These are the activations of a small neural network, seen along a few directions. Each row is one input.
Each table varies a few parts of the input and shows all the possible inputs, shuffled.
Descriptions start from the smaller parts, as in this example, which fits no table here: one of 4 places along a line, together with either a single point or one of 9 places along a line or (one of 2 separate values, together with one of 5 places around a ring).
Shared parts are said once, and a part with two or three values counts as separate values.

A family of inputs:
x1: [-22 -37  19  11 -21  48  -2 -23  18  20  -2]
x2: [-21 -30  38 -23   8  25 -41  17  10  28   9]
x3: [ 22  23 -18  21  18 -42  13   6 -16 -27  -5]
x4: [-21 -31  36 -20   5  28 -37  13  11  27   7]
x5: [-21 -36  21   7 -18  46  -6 -19  17  21  -1]
x6: [ 16  89 -81 -68 -47  -3  66 -17  -8  -9   0]
x7: [-21 -31  34 -17   2  30 -34   8  11  26   6]
x8: [ 22  21 -24  34   7 -33  26 -11 -15 -31 -10]
x9: [ 22  20 -26  37   4 -30  30 -15 -15 -32 -11]
x10: [ 22  24 -16  18  21 -45  10  11 -17 -26  -3]
x11: [ 22  24 -12  11  27 -50   3  19 -17 -24  -1]
x12: [ 22  24  -9   3  32 -55  -4  27 -17 -23   1]
x13: [-21 -35  25   0 -13  41 -14 -11  15  22   1]
x14: [ 22  22 -21  28  13 -38  20  -2 -15 -29  -7]
x15: [-24  29 -38 -91 -79  67  34 -18  34  43  18]
x16: [-21 -33  28  -6  -7  37 -22  -3  14  24   3]
x17: [-21 -32  32 -13  -1  32 -30   4  12  25   5]
x18: [-21 -36  23   4 -15  43 -10 -15  16  22   0]
x19: [ 22  21 -23  31  10 -35  23  -6 -15 -30  -8]
x20: [ 22  24 -11   7  30 -52  -1  23 -17 -24   0]
x21: [-21 -33  30 -10  -4  35 -26   1  13  25   4]
x22: [ 21  22 -20  25  16 -40  16   2 -16 -28  -6]
x23: [ 22  24 -14  14  24 -47   6  15 -17 -25  -2]
x24: [-21 -34  26  -3 -10  39 -18  -7  14  23   2]
What is each input in this table made of?
Answer: one of 2 separate values, together with either a single point or one of 11 places along a line
Change only the place on the line of 11 in x8. List by row number the other rows that result.
Answer: x3, x9, x10, x11, x12, x14, x19, x20, x22, x23

A family of inputs:
x25: [  1 -11  16   0  15  -7 -22  12  -3   0   0]
x26: [ 31  54 -52   0   3 -51  38   4 -15 -35  -3]
x27: [ 34  26 -21  46  27 -59  27   1 -24 -41 -10]
x28: [ -4   7 -11 -24 -20  15  10  -6   8   9   4]
x29: [ -3   9 -12 -24 -19  13  10  -6   6   7   2]
x30: [ -3   8   2 -25   6   0  -9  10  -3   6   3]
x31: [ -6   6  -9 -24 -21  17   9  -5   9  11   5]
x32: [ 31  40 -41  34   7 -47  37  -9 -23 -40 -10]
x33: [ -5 -22  13  21   6   7  -3  -6   2   0  -5]
x34: [ -7 -19  23   0   9   3 -26  13   5  11   6]
x35: [ -7  -7   0  10 -16  21   7 -18   5   5  -3]
x36: [ -6   5   5 -25   3   5 -10  11   0  11   5]
x37: [ -8  -9   1  10 -17  23   7 -17   7   7  -2]
x38: [ -4   6   3 -25   5   2  -9  10  -1   9   4]
x39: [ -7   3   6 -25   2   7 -10  12   2  13   6]
x40: [-10 -27  17  21   2  13  -6  -6   8   6  -1]
x41: [ -3 -21  12  21   7   5  -3  -6   1  -3  -6]
x42: [ -8   3  -6 -24 -24  22   8  -4  13  15   7]
x43: [-10   0   9 -25  -1  12 -11  13   5  17   8]
x44: [ -2 -14  18   0  13  -3 -24  12   0   4   3]
x45: [ -3  -4  -3  10 -14  17   9 -18   2   0  -6]
x46: [ -8   2   8 -25   1   9 -11  12   3  15   7]
x47: [ -2  -3  -4  10 -12  15   9 -19   0  -2  -7]
x48: [ -8 -25  16  21   4  11  -5  -6   6   4  -2]
x49: [ -2  10 -14 -24 -17  10  11  -7   4   5   1]
x50: [ -2 -20  11  21   8   3  -2  -7  -1  -5  -7]
x51: [ 32  34 -17  24  34 -71   6  19 -25 -39  -2]
x52: [ -5  -6  -2  10 -15  19   8 -18   4   2  -5]
x53: [-10 -10   2  10 -18  25   6 -17   9   9   0]
x54: [ -4 -16  20   0  11  -1 -25  13   2   6   4]
x55: [ -6 -17  21   0  10   1 -26  13   4   9   5]
x56: [ 29  52 -34   0  24 -62  19  20 -23 -32  -4]
x57: [ -7 -24  15  21   5   9  -4  -6   4   2  -3]
x58: [ -7   4  -8 -24 -22  20   9  -4  11  13   6]
x59: [ -1 -13  17   0  14  -5 -23  12  -1   2   2]
The inputs of x51 and x27 match in every part but one. If x25 is changed in the same way as x51 into x27, which row does it become?
Answer: x50
What is each input in this table made of?
Answer: one of 5 places around a ring, together with either a single point or one of 6 places along a line
Change only the place on the line of 6 in x28. List by row number the other rows that result.
Answer: x29, x31, x42, x49, x58

A family of inputs:
x60: [-41 -67  39   3 -39  69 -12 -32  32  32  12]
x61: [ 38  31 -51  59   9 -70  36  16   0 -46   8]
x62: [ 35   8  16  67  88 -95 -28  37 -58 -50 -17]
x63: [ 28  68 -57 -24  26 -58  33  -1 -33 -43 -26]
x64: [-44 -29  17 -70 -21  84 -24  -6  10  43  -6]
x65: [ 48  30 -41  22  14 -81  48  33  -4 -37  16]
x66: [ 42  49 -43  45   6 -44  40 -26 -38 -53 -34]
x67: [-41 -66  28  11 -38  56 -22  -5  54  47  20]
x68: [ 25  68 -44  23  26 -49  49 -24 -42 -37 -24]
x69: [-28 -64  40 -26 -31  48 -13   9  54  55  27]
x70: [-42 -27  32 -22 -18  97  -8 -27   5  46  -6]
x71: [-31 -46  34  -1 -38  89 -18 -40  14  36 -19]
x72: [ 33  69 -37  -5  11 -82  28  35 -12 -39  12]
x73: [-29 -18  24 -71 -31  71 -43   3  17  54  21]
x74: [-32 -85  97  16  50  39 -92  13   9  29  -7]
x75: [ 38  30 -40  50   8 -59  43 -16 -17 -58  -4]
x76: [ 42  78 -52 -24  12 -70  16  14 -32 -32   3]
x77: [-42 -29  38 -52 -33  54 -34  19  41  53  23]
The inputs of x64 and x63 match in every part but one. If x71 is changed in the same way as x64 into x63, which row does it become?
Answer: x66
What is each input in this table made of?
Answer: one of 2 separate values, together with either a single point or one of 8 places around a ring
Change only the choice among 2 separate values in x75. List by row number the other rows that result.
Answer: x60
Change only the choice among 2 separate values in x73. List by row number the other rows that result.
Answer: x76

A family of inputs:
x78: [-12 -15  11  -4  -8  24  -7  -7   7  13   0]
x79: [ 33  50 -38   9  20 -61  25  11 -25 -37  -5]
x80: [-12 -20  17  -2  -3  20 -14  -1   8  14   2]
x81: [-13 -14  11 -11 -10  24  -9  -2  10  16   3]
x82: [-11 -17  13  -1  -6  22  -8  -6   7  12   0]
x83: [-12 -14  11 -10 -10  24  -7  -4   9  15   2]
x84: [ 33  48 -35  12  22 -63  23  11 -25 -38  -6]
x85: [ 40  53 -46  28  19 -71  38   4 -27 -49  -8]
x86: [-12 -12   8 -13 -12  25  -6  -4   9  16   3]
x87: [-13 -15  13 -14  -9  23 -11   1  11  17   5]
x88: [-13 -13  10 -16 -11  24  -8  -1  11  17   5]
x89: [ 33  44 -31  18  27 -65  20  12 -26 -39  -6]
x90: [-12 -21  18  -4  -3  20 -15   1   9  15   3]
x91: [-12 -11   7 -10 -13  26  -3  -8   8  14   1]
x92: [ 34  42 -29  21  29 -66  19  13 -27 -40  -7]
x93: [-13 -19  17  -8  -5  21 -14   2  10  16   4]
x94: [ 33  46 -33  15  24 -64  22  12 -26 -39  -6]
x95: [-12 -19  16  -7  -5  21 -13   0   9  15   3]
x96: [ 40  49 -42  34  23 -73  35   5 -28 -50  -9]
x97: [-13 -13  11 -17 -11  24  -9   0  11  18   5]
x98: [-12 -20  17  -1  -3  21 -12  -2   8  13   1]
x99: [ 40  55 -48  25  16 -70  39   3 -26 -48  -8]
x100: [-12 -11   8 -11 -12  25  -4  -6   9  15   2]
x101: [-12 -16  13  -7  -8  23  -9  -3   9  14   2]
x102: [ 40  51 -44  31  21 -72  36   4 -27 -49  -9]
x103: [-12 -16  13  -8  -7  22 -10  -2   9  15   3]
x104: [-13 -21  19  -5  -2  19 -16   2  10  15   4]
x105: [-13 -12   9 -14 -12  25  -7  -3  10  16   4]
x106: [-13 -17  15 -11  -7  22 -13   1  10  17   5]
x107: [ 40  46 -40  37  26 -74  33   5 -28 -50 -10]
x108: [-11 -20  16   0  -4  21 -11  -4   7  12   0]
x109: [-11 -19  15   2  -4  21 -10  -6   6  11  -1]
x110: [-13 -15  12 -13  -9  23 -10  -1  10  17   4]
x111: [-12 -16  12  -6  -8  23  -8  -5   8  13   1]
x112: [-12 -18  15  -4  -6  22 -11  -3   8  14   2]
x113: [-12 -14  10  -8 -10  24  -6  -6   8  14   1]
x114: [-12 -18  15  -5  -5  21 -12  -1   9  14   3]
x115: [-12 -13   9  -7 -11  25  -5  -7   8  13   0]
x116: [-12 -18  14  -3  -6  22 -10  -5   7  13   1]
x117: [-13 -17  14 -10  -7  22 -12   0  10  16   4]
What is each input in this table made of?
Answer: one of 5 places along a line, together with either one of 2 separate values or one of 6 places along a line
The inputs of x115 and x109 match in every part but the place on the line of 5. If x83 is changed in the same way as x115 into x109, which row does it become?
Answer: x98
The inputs of x106 and x93 match in every part but the place on the line of 5. If x103 is changed in the same way as x106 into x93, which row does it become?
Answer: x114
List by row number the other rows that have the place on the line of 5 in common with x88.
Answer: x79, x86, x91, x97, x99, x100, x105

A family of inputs:
x118: [ -1 -31  31  35  16   9 -18  -9  -8  -3  -8]
x119: [-12   8 -10 -56 -20  23   5   2  10  18   4]
x120: [ -2 -19  33   6  30  -8 -35  14 -11   5   0]
x121: [-20 -27  12   2 -21  43  -2 -11  15  25   5]
x122: [-16 -31  34 -10   7  12 -41  15  14  19   9]
x123: [-15 -44  32  20  -8  28 -23  -8  16  14  -2]
x124: [-19 -34  10  17 -27  51   6 -24  17  23   1]
x125: [ 16  31 -39  11 -13 -16  27 -16 -10 -23  -6]
x126: [ 22  14 -17  33  10 -40  26  -5 -11 -29  -2]
x127: [-15 -38  33   5   0  20 -32   4  15  17   3]
x128: [ 19  36 -37  -1  -8 -21  20  -4 -11 -19  -4]
x129: [-12  15  -8 -71 -13  16  -3  15   8  19   8]
x130: [ 20  42 -36 -15  -2 -28  12   8 -13 -18  -1]
x131: [ 20  48 -34 -30   4 -36   4  21 -15 -16   2]
x132: [-11  -9 -15 -11 -38  47  30 -37  16  13  -6]
x133: [  5 -13   5  50  27 -24   3  -1 -10 -21 -14]
x134: [ 30  30 -12  -6  26 -57   4  32 -16 -22   7]
x135: [ 26  19 -16  21  15 -45  19   7 -13 -26   0]
x136: [ -1 -25  32  21  22   1 -26   3 -10   1  -4]
x137: [-16 -24  36 -25  15   3 -50  26  13  22  14]
x138: [-12   2 -12 -40 -26  31  14 -11  11  17   1]
x139: [ 19   9 -19  45   5 -35  33 -17 -10 -33  -4]
x140: [ -1  30 -22 -24 -27  13  25 -11   3   7   2]
x141: [ -2  42 -18 -54 -14  -4   8  15   0  10   8]
x142: [ -3 -13  34  -9  37 -17 -45  25 -13   8   5]
x143: [ 10   0   9  23  41 -36 -14  22 -12 -15  -6]
x144: [-19  -7  19 -44   1  21 -28  25  13  28  20]
x145: [ -1  25 -24 -10 -32  20  32 -24   5   6  -2]
x146: [  2 -18   4  62  22 -19  10 -12  -8 -26 -16]
x147: [-19 -14  16 -29  -7  28 -19  14  13  27  15]
x148: [  9  -7   6  38  33 -29  -5  10 -12 -17 -11]
x149: [-20 -21  14 -13 -14  36 -10   2  14  26   9]
x150: [ 29  24 -14   8  20 -51  11  19 -15 -22   3]
x151: [-11  -4 -14 -25 -32  39  22 -24  13  15  -3]
x152: [-14 -49  31  34 -15  37 -15 -19  18  10  -6]
x153: [ -2  36 -20 -39 -20   5  16   2   1   9   5]
x154: [ -4 -36  30  47  10  15 -10 -19  -6  -8 -11]
x155: [ -4  20 -25   3 -37  25  39 -35   7   2  -4]
x156: [ 13  26 -40  23 -18 -11  34 -28  -8 -27  -8]
x157: [ 10   7  11   7  49 -44 -23  33 -13 -14  -1]
What is each input in this table made of?
Answer: one of 5 places along a line, together with one of 8 places around a ring
The inputs of x123 and x122 match in every part but the place on the line of 5. If x145 is changed in the same way as x123 into x122, which row does it become?
Answer: x153
The inputs of x154 and x136 match in every part but the place on the line of 5. If x155 is changed in the same way as x154 into x136, which row does it become?
Answer: x140

A family of inputs:
x158: [  7  17 -16  -4  -4  -9  13  -2  -4  -7  -1]
x159: [  0 -14  15  15  15  -7 -13   6  -2  -2  -1]
x160: [ 4  5 -4  4  3 -8  3  1 -3 -5 -1]
x161: [ 2 -6  7 11 10 -7 -7  4 -3 -4 -1]
x162: [-49 -58  45 -38 -36  92 -33 -12  36  59  10]
x163: [  8  21 -19  -7  -6 -10  16  -2  -4  -8  -1]
x164: [ 4  1  0  6  5 -8  0  2 -3 -5 -1]
x165: [  6  13 -12  -1  -1  -9  10  -1  -4  -7  -1]
x166: [  9  25 -23 -10  -8 -11  19  -2  -4  -8   0]
x167: [  1 -10  11  13  12  -7 -10   5  -3  -3  -1]
x168: [ 5  9 -8  1  1 -9  7  0 -3 -6 -1]
x169: [ 3 -2  4  8  8 -8 -3  3 -3 -4 -1]
What is each input in this table made of?
Answer: either a single point or one of 11 places along a line
Start at x166 and move only the place on the line of 11, one step at a time. The first step leads to x163. Which rows follow, in order?
Answer: x158, x165, x168, x160, x164, x169, x161, x167, x159

A family of inputs:
x170: [ -5  -9   1   7 -11  16   5 -12   5   4  -2]
x171: [ -4 -14  11  10   3   6  -7  -2   2   3  -1]
x172: [ -6  -3  -1  -7 -12  16   3  -7   5   8   1]
x173: [ -4 -12  18  -2  15  -4 -21  14   0   5   3]
x174: [ 41  61 -44  11  29 -80  28  17 -31 -47  -6]
x175: [ -6  -1   6 -18  -1   7 -10   8   3  10   5]
x176: [ -7  -2  -7  -4 -20  23  13 -16   8   7  -1]
x177: [ 42  52 -48  38  18 -71  42  -1 -28 -52 -10]
x178: [ -3 -20  13  23   5   6  -6  -7   1  -1  -4]
x179: [ -7   1  -5 -13 -17  20   7  -9   7   9   1]
x180: [ -3 -21  19  21  13  -1 -14   2   0  -1  -2]
x181: [ -5 -13   5  12  -5  13   1 -10   4   2  -3]
x182: [ -8   4  -9 -18 -22  23  12 -10   9  11   2]
x183: [ -8   1 -11 -10 -25  26  17 -17   9   9   0]
x184: [ -5  -5  10 -13   5   3 -14  10   2   9   4]
x185: [ -6  -6  -3   1 -16  19   8 -14   6   5  -2]
x186: [ -3 -19  21  12  17  -4 -19   9  -1   2   0]
x187: [ -4 -17   9  18   0   9  -2  -9   3   0  -3]
x188: [ -8   6  -8 -27 -19  19   6  -3   8  13   5]
x189: [ -6   2   2 -24  -6  10  -7   7   5  12   6]
x190: [ -7   9  -6 -36 -16  16   1   3   8  15   7]
x191: [ -7   3  -4 -21 -14  16   2  -2   7  11   4]
x192: [ -6   0   1 -15  -9  13  -2  -1   5  10   3]
x193: [ -3 -16  22   4  20  -7 -24  16  -1   4   3]
x194: [ -2 -24  17  29  10   2  -9  -5   0  -3  -4]
x195: [-5 -7  9 -4  1  6 -9  3  3  6  2]
x196: [ -4 -11  13   1   6   3 -12   5   1   5   1]
x197: [ -6  -4   5 -10  -4  10  -5   1   4   8   2]
x198: [ -7   6  -2 -30 -11  13  -3   5   7  13   6]
x199: [ 42  55 -47  29  22 -74  38   5 -29 -50  -9]
x200: [ 42  58 -45  20  25 -77  33  11 -30 -49  -7]
x201: [ -3 -15  17   7  12  -1 -16   7   0   3   1]
x202: [ -4  -8  14  -7  10   0 -17  12   1   7   4]
x203: [ -5 -10   7   4  -2  10  -4  -4   3   4  -1]
x204: [-5 -6  3 -2 -7 13  0 -6  4  6  0]
x205: [ -3 -18  15  15   8   3 -11   0   1   1  -2]
What is each input in this table made of?
Answer: one of 4 places along a line, together with either a single point or one of 8 places along a line
The inputs of x183 and x188 match in every part but the place on the line of 4. If x170 is changed in the same way as x183 into x188, which row does it become?
Answer: x197
